A small network was shown many inputs. Here are its activations along a few directions, one row for each input.
In each table, some parts of the input vary, and every possible input appears once, in random order.
Descriptions start from the smaller parts, as in this example, which fits no table here: one of 6 places along a line, together with either a single point or one of 9 places along a line or (one of 3 separate values, together with one of 8 places around a ring).
Shared parts are said once, and a part with two or three values counts as separate values.
In the rows, 128 means zero.

Other details of the inputs shift rows strongly along two fixed directions, in all tables alike. That doesn't count.

A family of inputs:
R1: [123 122 153 153 131 147 124 131 118 123 118]
R2: [154 135  95  85 113 126  95 119 140 164 150]
R3: [129 121 177 164 179 124 172 146  75  78 121]
R4: [136 131 148 132 157 137 124 126  97 125 132]
R5: [ 96 122  59 114  53 137  88 114 204 165 125]
R6: [129 123 178 158 173 132 172 145  79  80 120]
R7: [ 56 105 143 212  74 161 134 130 164  99  97]
R8: [153 149  97  85 118 126  97 114 147 169 143]
R9: [150 142  80  76 113 107 123 126 143 153 143]
R10: [111 118 155 162 134 150 130 127 119 111 115]
R11: [128 111 202 192 180 139 148 140  68  82 121]
R12: [145 143  94  89 114 121  98 118 137 172 149]
R13: [175 141 158 110 198 111 120 135  60 139 147]
R14: [112 120 153 161 128 136 162 136 122  94 110]
R15: [ 75 103 147 201  89 158 127 134 156 104  95]
R16: [153 139  81  78 116 102 121 123 148 157 141]
R17: [164 146  64  35 122  87 105 118 149 176 157]
R18: [133 134 103  90 115 117 132 127 144 138 134]
R19: [ 97 122 151 184 111 154 131 126 146 107 106]
R20: [ 87 121  98 146  59 153 109 120 184 145 117]
R21: [185 140 140  93 187 106 111 129  71 145 161]
R22: [157 133  98  89 116 121  94 117 145 167 147]
R23: [138 130 100 101 122 112 132 129 148 137 133]
R24: [ 83 112 144 183 106 157 131 130 139 101 106]
R25: [169 138 163 102 197 101 152 133  72 119 140]
R26: [150 142  91  67 119 108 122 121 149 159 142]
R27: [134 121 173 161 162 139 136 136  81  99 131]
R28: [167 142 160 101 197 102 154 138  61 113 145]
R29: [137 132 153 138 148 136 126 125 103 133 132]
R30: [ 92 108 193 200 151 135 178 144 102  62  99]
R31: [174 144 152  84 203  95 148 135  59 120 151]
R32: [153 131 118 102 127 129 105 121 127 151 143]
R33: [121 127 114 108 113 120 136 126 151 128 124]
R34: [127 120 206 186 182 150 150 145  60  86 115]
R35: [175 141 149 103 194  97 151 137  63 119 147]
R36: [104 117 130 156 105 133 151 130 150 106 108]
R37: [ 85 125  87 150  57 146 103 119 196 141 115]
R38: [100 121  66 114  54 142  88 111 209 166 121]
R39: [122 125 146 138 146 116 154 137 109 101 124]
R40: [176 156  73  52 129 103  81 111 145 195 160]
R41: [ 41  91 158 219  74 157 169 135 176  63  77]
R42: [157 136 116  99 137 123 100 123 125 163 139]
R43: [105 130 134 159 110 147 122 126 139 118 118]
R44: [114 126 100 120 101 127 138 133 154 123 124]
R45: [146 136  88  71 123  96 119 121 150 155 142]
R46: [115 132 151 158 130 149 129 128 121 113 120]
R47: [ 72 113  93 138  52 142 134 126 199 118 106]
R48: [122 126 146 152 137 131 124 126 116 130 128]
R49: [ 64 105 150 210  79 165 134 127 165 102  95]
R50: [152 140  85  71 118 112 123 124 153 158 142]
R51: [160 142 105  80 140 108 133 127 116 144 144]
R52: [ 81 112  89 152  59 148 103 118 197 140 110]
R53: [185 141 152  90 204  99 150 134  70 126 148]
R54: [139 131 150 136 154 133 121 134  93 128 131]
Description of these inputs: one of 6 places around a ring, together with either one of 4 places along a line or one of 5 separate values.
Question: The inputs of R39 and R18 match in every part but the place on the ring of 6. If R3 is changed in the same way as R39 into R18, which row does it become?
Answer: R6
Question: Change only the place on the ring of 6 in R35. List by row number the other rows that result.
Answer: R9, R14, R16, R36, R51
Question: Change only the place on the ring of 6 in R11. List by row number the other rows that result.
Answer: R2, R21, R22, R27, R32
Question: Change only the choice among 5 separate values in R32. List by row number the other rows that result.
Answer: R1, R8, R10, R29

A family of inputs:
R55: [137 120 153 131 148 136 131 127 123 119 120]
R56: [111 122 151 146 139 141 134 126 133 110 112]
R57: [113 130 138 143 120 130 124 129 118 127 131]
R58: [149 149 113  85 130 119 105 117 125 167 145]
R59: [135 117  99 102 113 114 115 123 160 138 131]
R60: [114 118 122 161 105 152 121 135 133 112 125]
R61: [122 122 149 132 157 111 141 127 110 111 128]
R62: [101 115 133 153 132 125 134 137 119 102 121]
R63: [128 133 139 121 138 135 116 123 111 138 132]
R64: [150 137  95  73 144  98 111 120 137 153 146]
R65: [ 93 127 146 177 111 141 136 134 127 107 121]
R66: [152 125 144 142 165 113 145 141  86 110 130]
R67: [115 133 156 149 135 134 142 123 131 120 112]
R68: [106 135 145 166 121 152 132 125 130 116 111]
R69: [101 117 143 165  97 148 143 126 163 117 103]
R70: [148 129 152 138 151 144 127 131 101 123 127]
R71: [103 132 142 159 111 145 131 126 136 125 117]
R72: [152 141 107 100 111 128 109 120 142 164 138]
R73: [144 143 161 130 175 126 142 126 101 123 123]
R74: [178 135 108  69 157  89 118 133  98 159 160]
R75: [141 162 144  85 157 149 182 138  76  95 135]
R76: [163 145  93  79 157  98 111 129 108 153 154]
R77: [109 121 142 170 103 156 132 128 144 116 108]
R78: [183 165 103  27 136 133 153 131 104 137 161]
R79: [155 135 101  85 119 130  96 120 140 161 143]
R80: [106 113 125 160 103 131 143 128 163 110 109]
R81: [151 130 169 133 160 132 134 129  86 126 134]
R82: [137 135 124 130 153 109 136 134 104 123 131]
R83: [128 125 140 162 126 143 132 135 113 115 127]
R84: [117 123  89 116  71 132 107 126 167 153 137]
R85: [141 130 147 136 141 136 137 124 129 128 118]
R86: [ 98 120 142 149 124 118 146 131 137 113 117]
R87: [123 122 125 123 144 109 128 133 106 122 135]
R88: [152 127 158 130 167 108 152 132 101 117 131]
R89: [108 109  76 121  72 128 106 128 179 135 125]
R90: [101 124  91 121  78 134 102 122 162 147 132]
R91: [113 118 129 148 106 152 128 122 164 123 108]
R92: [ 99 100 141 160 112 130 143 131 147 100 111]
R93: [116 133 144 153 137 152 125 129 118 118 118]
R94: [147 126 107  99 121 122 107 128 120 151 151]
R95: [157 149 110  83 152 120 111 116 136 162 137]
R96: [151 124 169 124 170 125 138 127  98 122 128]
R97: [103 125  98 112  86 133 109 114 184 150 118]
R98: [114 132  79 108  88 112 116 127 164 153 133]
R99: [155 126 162 123 165 131 127 131  82 128 138]
R100: [117 123 128 155  99 139 129 131 137 125 126]
R101: [135 118 153 148 148 138 128 138  92 105 133]
R102: [103 116 144 153  99 143 137 124 159 121 108]
R103: [115 131  83 108  92 132  93 121 157 150 138]
R104: [124 116 151 143 135 118 147 131 126 112 122]
R105: [153 146 101  89 146 100 122 120 134 152 140]
R106: [112 136 128 156 120 139 126 132 122 122 126]
R107: [139 140 101  92 122 130  97 116 139 159 138]
R108: [133 124  93 114 101 112 124 131 148 145 136]
R109: [ 88 120 124 157  96 126 145 127 167 113 108]
R110: [142 117 157 144 166 120 147 132 109 102 123]
R111: [143 116 125 137 143 121 133 138 110 114 129]
R112: [111 127  88 109  91 110 116 127 156 148 132]
R113: [143 138 173 119 178 119 142 127  90 127 131]
R114: [119 107 131 145 123 119 133 138 120 110 126]
R115: [129 130 131 131 153 116 137 128 123 116 124]
R116: [109 129 121 155 117 146 120 132 129 118 126]
Question: The inputs of R80 and R105 match in every part but one. If R70 is changed in the same way as R80 into R105, which row does it become?
Answer: R93
Question: The inputs of R101 and R103 match in every part but one. If R99 is changed in the same way as R101 into R103, which row does it become?
Answer: R63
Question: What do these inputs look like to the network?
Answer: one of 2 separate values, together with either a single point or (one of 5 places around a ring, together with one of 6 places around a ring)
Question: Start at R55 and move only the place on the ring of 5, one step at a time. The first step leads to R59. Which rows follow, in order?
Answer: R89, R101, R79
Question: Change only the choice among 2 separate values in R84. List by row number the other rows that result.
Answer: R57

A family of inputs:
R117: [133 112 163 100 168  97 116 141 109 122 125]
R118: [ 65 116 143 188  51 198 154 138 166  52 106]
R119: [155 152  59 102 140  91  89 120 121 157 170]
R120: [165 139 169 150 139 148 166 136 119  90 114]
R121: [ 75  95 157 232  70 110 143 143 151 100 107]
R122: [145 107 159 108 185 107 120 134 108 113 126]
R123: [174 126  76  77 115 130 128 116 162 167 125]
R124: [120 136 128 110 148 150 154 147  74 129 149]
R125: [119 105 163 108 158 134 156 121 125 114 117]
R126: [109 127  83  63  93 122 124 108 175 182 120]
R127: [145 193 135 123 146 148 153 152  92 103 136]
R128: [116 120 164 141 181  87 131 105 100 133 137]
R129: [111  85  74 113  33 121  99 144 204 158 118]
R130: [176 169 163 110 173 114 169 131  80 134 142]
R131: [187 202  84  23 140 107 117 119  89 180 173]
R132: [ 63 116 118 210 115 164 135 156 135  80 103]
R133: [149 172 116  37 125  99 120 105 148 173 146]
R134: [130 103  90 104 105 104  90  95 187 147 146]
R135: [105  96  73 149  28 107  99 114 203 147 128]
R136: [160 145  57 113 111  82  93 119 168 185 146]
R137: [136 110 149 105 169 139 145 120 132 117 125]
R138: [200 140 208 171 167 189  50 107  71 197 134]
R139: [143 119 150 137 138  98 130 160  97 137 118]
R140: [143 123 176 159 108 150 168 136 132  80 112]
R141: [ 55 109 131 201  70 132 124 142 128 100 134]
R142: [116 139 175 200 123 245  36 115 101 174 148]
R143: [159 158 122  97 192 139 152 138  55 129 143]
R144: [158 163 163 150 149 136 170 139 123 110 126]
R145: [ 92 127 158 176 170 119 143 137 140 109  91]
R146: [147 135  57  94  95 128 131 123 185 187 117]
R147: [127 127 162 106 171  87 119 134  99 143 125]
R148: [182 143 177  57 201 117 143 110  90 112 145]
R149: [ 92 118  37 150  47 129  87 108 188 119 129]
R150: [143 130 216 173 162 195  43  88 112 175 119]
R151: [209 156  66  12 172 123 111 119  93 169 173]
R152: [128 112 141 138 175 119 121 124 133 108 105]
R153: [139 104 139 117 144 158 145 133  91 102 142]
R154: [134 121 142 176 135  85 135 116 101 127 122]
R155: [105 100 169 148 150 101 124 119 126 106 138]
R156: [139 117 169 165 189  97 125 114  97  93 119]
R157: [ 99 127 144 143 157 139 163 114 142 119  87]
R158: [121 142 153 108 173 116 160 115 105 140 107]
R159: [ 77 119  60 109  40 131  90 141 167 158 134]
R160: [153 117  60 108  94 114  93 134 183 155 109]
R161: [101 103 143 156  83 145 173 137 144 127 102]
R162: [113 137 123 143 143 125 122 149  71 123 129]
R163: [ 76 122 149 180 130  91 130 106 136 119 106]
R164: [ 93 133 153 155 126 163 160 108 179  73 103]
R165: [123 141 145 106 123 160 146 140  89  94 153]
R166: [101 126 149 176 174 103 135 120 130 113 125]
R167: [ 52 136 155 187  34 177 166 145 140  72 107]
R168: [138 138  91  69  55 135 123 132 195 157 141]
R169: [161 137 126 152 166 102 135 154 111 141 112]
R170: [149 127 129 129 165 106 104 134  61  99 164]
R171: [145 110 132 179 144 107 128 117 124 102 126]
R172: [123 158 172 136 173 135 169 120 133 105 114]
R173: [119 138 167 152 103 142 172 143 130 110 122]
R174: [ 66 101  64 146  18 129  95 121 184 116 153]
R175: [174 145 143 128 188  90 131 151  63 151 121]
R176: [150  96 147 153 144 122 134 157 125 108 119]
R177: [148 153  90  61 153  73  91 118 136 189 131]
R178: [ 88  97 135 148 115 148 120 163 103  93 136]
R179: [137 124 124 142 163 139 117 153  84  91 127]
R180: [131 112  57  83  79 134  73 140 166 148 143]
R181: [125  84 158 164 114 162 163 142 140  96 104]
R182: [108  85 135 147  85 158 159 129 156 119 110]
R183: [169 144 152 117 185 114 171 130  69 144 121]
R184: [119 154  57 100  95  85  83 120 132 174 172]
R185: [130 162 165 111 148 113 151  99 121 120 112]
R186: [178 169 136 105 175 152 149 137  78  93 152]
R187: [141 124  77  43 110 143 120 132 124 161 173]
R188: [ 82 100 134 160 119 163 150 112 175 102  81]
R189: [104  84 135 205  95 125 130 129 164  90 117]
R190: [121 137  99  46  79 130 114 106 208 156 141]
R191: [140 153  60  60 105 128 124 122 123 182 146]
Question: What do these inputs look like to the network?
Answer: one of 3 separate values, together with either a single point or (one of 4 places along a line, together with one of 6 places around a ring)
Question: The inputs of R150 and R142 match in every part but the choice among 3 separate values. If R145 is changed in the same way as R150 into R142, which row does it become?
Answer: R132
Question: The inputs of R178 and R117 match in every part but the choice among 3 separate values. If R174 is changed in the same way as R178 into R117, which row does it become?
Answer: R155
Question: Change only the choice among 3 separate values in R128. List by row number the other rows that result.
Answer: R121, R141
Question: Change only the place on the ring of 6 in R148. List by row number the other rows that result.
Answer: R133, R164, R172, R185, R190
Question: Change only the place on the ring of 6 in R123. List by row number the other rows that result.
Answer: R146, R161, R181, R182, R183
